A small network was shown many inputs. Here are its activations along a few directions, one row for each input.
In each table, some parts of the input vary, and every possible input appears once, in random order.
A made-up example of a description, with smaller parts first: one of 3 separate values, together with either a single point or one of 9 places around a ring or (one of 6 places along a line, together with one of 8 places around a ring).
Shared parts are said once, and a part with two or three values counts as separate values.
(in the rows, 128 means zero)

Other details of the inputs shift rows strongly along two fixed directions, in all tables alike. That doesn't count.

A family of inputs:
R1: [123 123 122 147 131 123 121 140 138 115 132 135]
R2: [104 100 152  99 174 142  83 148 141 126 124 210]
R3: [135 128 110 135 112 107 145 169 128 158 144  79]
R4: [114 113 134 108 137 142  97 136 135 117 114 179]
R5: [128 136 123 115 111 114 134 161 123 157 136 110]
R6: [128 128 146 114 122 136 134 125 127 127 120 126]
R7: [137 132 135 122 113 116 135 168 122 154 134  94]
R8: [111  92 152 115 131 106 101 176 137 126 141 183]
R9: [120 117 115 115 144 151 131  88 138 102 108 182]
R10: [137 138 129 129 143 155 157  56 137 106  97 164]
R11: [137 122 125 147 107 114 139 156 117 147 155  49]
R12: [116 112 132 126 169 128 108 152 137 129 133 149]
R13: [127 141 142 114 135 163 140  43 119  98 102 171]
R14: [129 132 116 113 114 122 118 164 120 147 137 105]
R15: [133 137 130 137 105 109 127 147 104 147 147  84]
R16: [163 202  96 173 108 135 179   8 102 115 119  48]
R17: [125 118 112 137 125 123 115 160 132 128 132 109]
R18: [122 127 134 128 126 125 106 152 134 125 131 150]
R19: [135 136 134 131 133 152 154  64 137 106 106 137]
R20: [137 127 122 154 118  98 135 147 130 130 147  98]
Description of these inputs: one of 2 separate values, together with either a single point or one of 9 places around a ring.
The inputs of R18 and R1 match in every part but the choice among 2 separate values. If R5 is changed in the same way as R18 into R1, which row does it become?
> R3

A family of inputs:
R21: [124 133 119 118 130 138 106 120 129 111 119 157]
R22: [139 159 109 139 106 129 169  88 118 134 111  94]
R23: [119 125 144 102 129 139 120 114 125 125 126 151]
R24: [118 107 127 121 109 108  97 194 129 138 148 123]
R25: [147 179  93 144 123 138 135  85 112 121 117  87]
R26: [127 115 144 133 134 132 136 117 129 106 125 152]
R27: [153 158 110 146 113 117 138 165 106 173 154   6]
R28: [125 119 150 133 121 133 122 113 126 121 121 159]
R29: [137 164 109 153 137 126 147  85 130 128 131  94]
R30: [118 129 125 133 155 125 121 117 131 127 124 156]
R31: [125 100 135 136 118  99 121 185 126 146 157 127]
R32: [122 117 129 125 137  96 104 197 126 154 148 118]
R33: [120 112 139 141 134 110 112 194 126 150 144  97]
R34: [144 160 118 166 110 108 143 159 123 155 154  13]
R35: [119 136 130 106 123 137 133 120 137 125 116 159]
R36: [127 131 146 121 136 134 112 119 131 117 114 154]
R37: [124 132 143 127 146 134 117 118 126 120 112 151]
R38: [120 111 121 130 135 133 123 115 141 102 124 151]
R39: [130 133 135 117 130 122 116 112 134 123 129 164]
R40: [124 106 140 114 142 140 132 108 135 115 123 143]
R41: [120  94 125 132 118 109 119 184 128 125 147 120]
R42: [119 123 112 133 142 139 113 116 128 115 119 152]
R43: [127 138 132 115 141 122 112 116 132 123 123 162]
R44: [150 180 115 128 131 147 145  80 106 134 119  78]
R45: [131 109 127 118 135 134 139 119 151 119 109 151]
R46: [155 160 103 143 124 144 157  87 141 137 114  83]
R47: [125 116 124 113 127 119 118 211 131 158 141 115]
R48: [126  90 128 120 117 102 136 193 135 144 132 116]
R49: [129 123 121 120 144 150 132 125 141 132 113 159]
R50: [127 124 136 127 125 123 122 110 129 126 131 169]
R51: [120 108 143 103 124 116 100 209 120 156 154 103]
R52: [125 117 146 138 125 134 132 114 125 115 124 155]
R53: [116  87 143 122 112 107 122 193 115 155 152 105]
R54: [118 120 127 130 114 133 117 115 126 114 123 160]
R55: [143 161 125 150 125 132 154  89 127 113 128  83]
R56: [123 140 128 103 133 146 127 128 138 124 116 162]
R57: [118 117 125 134 119 134 127 115 126 109 124 156]
R58: [115 114 145 112 123 137 126 108 118 129 125 153]
R59: [122 118 131 131 146 125 132 115 140 111 132 158]
R60: [149 150 119 133 120 133 162  76 111 122 123  82]
R61: [128 116 132 130 139 123 137 116 131 112 133 161]
R62: [128 128 148 123 126 133 117 115 132 118 119 155]
R63: [113 123 131 115 118 133 139 119 130 130 113 162]
R64: [116 113 115 135 139 139 116 114 141 110 123 150]
R65: [153 167 112 145 127 148 154  68 122 135 125  57]
What do these inputs look like to the network?
> one of 5 separate values, together with one of 9 places around a ring
The inputs of R34 and R65 match in every part but the choice among 5 separate values. If R55 is changed in the same way as R34 into R65, which row does it become?
> R40
Change only the place on the ring of 9 in R54. List by row number the other rows that result.
> R21, R24, R25, R38, R41, R42, R57, R64
Change only the choice among 5 separate values in R63. List by row number the other rows that result.
> R28, R50, R54, R58
